A small network was trained on invented records. Each row is its activation on one of them, seen along a few directions.
Here are examples, each followed by its value of one field, DAGU.
The largest differences between rows may come from other fields.
Strong random noise was added to every row along 11 fixed directions; ignore it. To show where, here is one row again and again, with new noise each time:
[  33  -10  -50    3   -3 -154   13 -129  134  -79  -12   48  -43   97
 -231  134   21 -116  -84 -225 -165   44 -176  -53]
[-300  117  -10  -79 -113  118 -334  215  371 -249  212  173  178  -16
  147   97 -184  -24  190 -382 -277  -41   13 -113]
[-391 -443  324  321  467   38 -162 -183 -167 -513   50 -544  277 -421
  -39  108  -96   75 -158  629  -39 -194  148   36]
[ 103   25   -3   -4  -43  -79  -35 -115  147 -124   24  118  -94   95
 -179   55   16  -77   32 -262 -121  145 -125    8]
[ -54   60 -264  164 -160 -114  131 -189    5  -14 -132   90  353  -30
   42  -74  -59  -55  -83   18  236 -168   55   49]
[  23  519 -183   82 -104  335 -306  443 -156   68   45  -17  -43  185
  289  167   86 -172  387 -198 -389 -341  205 -491]
[ -52 -179  252 -157   94  315  -71   47  -44  211   24 -400   41  -37
  110 -199   94  327 -155  314   88  -76  150 -154]
[ 122  110 -109  238   65 -303 -150  -91 -254  -80  245 -495   74  133
  -38 -214  420 -188  -52 -174 -361 -169  128  -56]
[   3  561 -226  183 -297  415  224  279  201   59 -213  457  136  -14
  358  -46 -150 -177  549  182  215  -24  203   20]
[  38  122   26  102 -128  176  111  104  429 -124  -18  -55  306 -191
  157 -446  -78 -179  322  122  249  120  199  430]
[ -45  393 -303  287 -200   46   24  128 -137  180 -235  -44  386   26
  213  108  -31 -148  142  230  -58 -519  215 -236]
[-211   21  -62  465 -247  373 -292 -694  169 -118 -378  243  603 -173
  179  187 -261  -20 -320  278  -42  -55   92 -325]
[-117    8 -405  210  215  107   92   66  112 -354 -191 -163  294 -187
  -90   70 -135 -703  -14 -170  166 -255  -51  -30]

[ 142 -414  274  -37  490 -170   94 -146 -586  149  -28 -500 -243  -66
 -298  111  193  148 -355  314   -9  -75 -112 -127]	mivo
[-144 -192   52 -141   73  176 -401   75 -121  128  140 -318  159  -46
   79   55  -23   97 -267  -93 -206 -256   15 -380]	kog
[ -47 -192 -110  -30  424  429  131   54 -511 -395  -37  110 -443 -153
  104   93  -53  -94   32   80  614  154   34 -200]	nirov
[ -22   36  150 -138   95    3  241   73  615 -128  139 -134 -370    0
  -75 -265  301  -85   80  -32 -134  421 -144  404]	kog
[ -56 -173  -61 -220  188  160  -27  -11  226 -296  231  179 -250   28
 -158  -55   -8 -174  -54 -523   73  431 -243  -23]	zum
[ 166  182 -160  210 -142  -60  -51  -49  278   20 -402   66  203  -37
 -205  294 -252 -398   88  -15 -263 -194  -98  -86]	zum
[  29 -148   -1   33  424   10  308  307 -375    2 -166   -6 -275 -116
 -169  410 -227 -170  109  366  218 -154 -150  -49]	fesim
[-145 -189   87 -233  295  -25  625  127  294    1    5 -134 -213 -147
 -218 -125   51 -191  -38  263  210  256 -202  365]	kog
[  74  145  307  244 -223 -376  -96 -170  245 -456  -45  466 -204  -57
 -194  274 -199  303  480  185 -297  257   15  498]	zasal
[-191 -224 -149 -134  266 -103 -195   85 -418 -466  514  185 -147   34
  185 -122   92   79   10 -622  192  128    9  -79]	fil
[ 135  183 -233  216   89   48  134   93 -453  -26   14  448 -171   75
  114  230 -111  -93  270   55  136   -4   24 -141]	piduk
[ 120 -255   96 -102   97  -86 -134  134   46  130  170 -407  260  -74
   -1 -324    6  -47  -58  -58   90  -29   96  227]	fuv
[ 101 -135  185 -332   -1  242  370  -50  338  256 -123   68 -203    7
  -81 -242    7  125 -178  148  301  380  -82  143]	rame
[  60  130  179  257 -186  130 -153 -210  139    0  -91   32  168   31
  187  -53    7   80  121  277 -222  -22  218  -19]	fuv
[ -47  -48  108   -4 -139  -14   43 -102  328  220 -106  -19  269  -33
  -47  -54 -127   32 -162  180  -96   75 -145   85]	mivo
[-453   73  -82  197  242   71  563   27   43 -286  324  207 -207  -82
  267 -128  299 -221  -42  253  119  515  -39  155]	rame
[-138  109  136 -103   -3 -182   10  248  342  316  218 -453  131  104
    3 -140  244 -107 -198   -4 -592 -113  -18  -66]	rame
[-257  407 -237  479   43 -469  404 -243 -186 -273  131  177 -201  133
   -9  192  393 -170   59  190 -441   94  -37  124]	zasal
[ 183 -175  261   -3  129   53 -338   34  -86 -547 -135  338 -218 -178
 -229  378 -530   87  399 -138  270   23  -84  145]	dof
[ -49 -107  138   31  161  554 -211   13  -92 -157   -4  -31   31 -163
  262  -72 -168   25  130  173  150   69  250  -70]	piduk
[-130   34 -459  -14  -91 -350  -79  -17 -197  -64  187  366  140  197
    5  208 -101  -96  -63 -553  -20 -135  -84 -128]	piduk
[ -20  160 -130  -70 -221 -264   45   59  189   79   39    9  148  121
   25  -59   41   -5   61 -263 -140  -91    5  102]	dof
[ -85  145 -457   95   97   -6  459  295  138   -9 -197 -234  315 -144
   10 -222  -26 -613   -4   28  342 -315   56  232]	zum
[ -16 -164 -268  -14   61 -326  338   50   80  -81 -258 -129  379 -234
 -187  -17 -271 -232  -25   18  466 -312  -28  375]	dof
[  32  145  220  105   -2    2  184   45  -80  -58  111 -109 -128  -55
  159 -274  204  187  295  443  146  146  269  290]	nirov
[ 223  152 -132    4   86  618   64   64 -320   85 -421   80 -205  -38
  130  116 -108 -150  102  234  441  -98  151 -334]	nirov
[ -94  104   71  149  -28  346  158 -194  101  131   49  132  -84   13
  216 -205  117  -49    4  276   44  393   64   24]	fesim
[ 259 -139  -14  106   79  184  -68 -260   79  142  -93  -57   47  -29
 -105  -88  -14 -324 -196 -109  -31  209  -88  -75]	fuv
[ 191 -196  335  320  170  -90 -110 -534  157  -84   10  -41   15  -56
 -310   17   91 -220 -212   91 -377  411 -205   61]	fil
[ 255  197  460  102 -129  101 -249  211  238 -219   91   -3  -33 -128
  129 -198 -111   89  631  211 -239  224  203  445]	mivo
[ -14   10  127   61  -84   32  -94 -306 -135 -228   -6  395 -274   72
  -45  203  -20  412   17   22    6  201  -10  -27]	zasal
[  58   37  327 -145   30  484  -79  324  163  102   77  272 -238  -69
  229   -7 -249  136  357  140   89  332   25   34]	fesim
[-179 -215 -131  -97   48 -139  301  335   98  183 -207   -2  472 -256
  -82   -6 -366 -108   31  257  541 -353    5  293]	fil

Here are new rows. What is DAGU for each?
[-207  -77  -46   -6  306  165   95  384  162 -112   -9  -26   94 -167
   29  210 -281 -352  139  121  -17 -100  -65    9]	piduk
[ 174  173 -101  301  -26  147  221 -409  -58  262   42 -140  -38  162
  157 -422  442 -254 -217  179  -88  373   61  -19]	fesim
[ -40  382  125  292  -55  123   98   28 -194  124  185 -133   30    6
  448 -285  348  106  213  504 -113  102  347    9]	nirov
[-357   57 -270  -87 -106   32   53  163   43   96  162  426  236   19
  244  151 -212   21  -32 -260  123 -165  -35 -172]	fuv
[-409  188 -477  229  224  -22  421   31  -20 -302   84   48  -33  -42
  130    5  232 -387  -73   43   96   22  -61   38]	zasal
[ 430  -85  -43  -68 -260 -374 -125 -208   73  266  -99  -36  136  112
 -238 -184 -103   15  -77 -290   48  -39  -29  236]	fesim
[ 145   53 -173  184 -386   99 -268 -513  -14  385  149  -53  526  146
  367 -597  211   98 -340 -151   25  131  274  -46]	piduk
[-398    1  160  127   64   84 -243  -58   76 -259  124  -38  185 -171
  158  144 -108   68    4  167 -205  -61  127 -102]	nirov
[-405   74   38 -381 -204 -162   48  387  475  125  294  163   78  124
  140  -56  -85  265   82 -199 -238   80 -120  113]	mivo
[ 107  -38  124   54  -30  336  -50  -54   12 -145  -99  518 -156  -96
   84   48 -224   -6  266  -15  225  421   -2   81]	fil
[-281 -125  -75  -69  198  -78  418  336 -177 -225  361  -68   62 -200
  302 -449   93  119  111  173  612   78  216  434]	rame
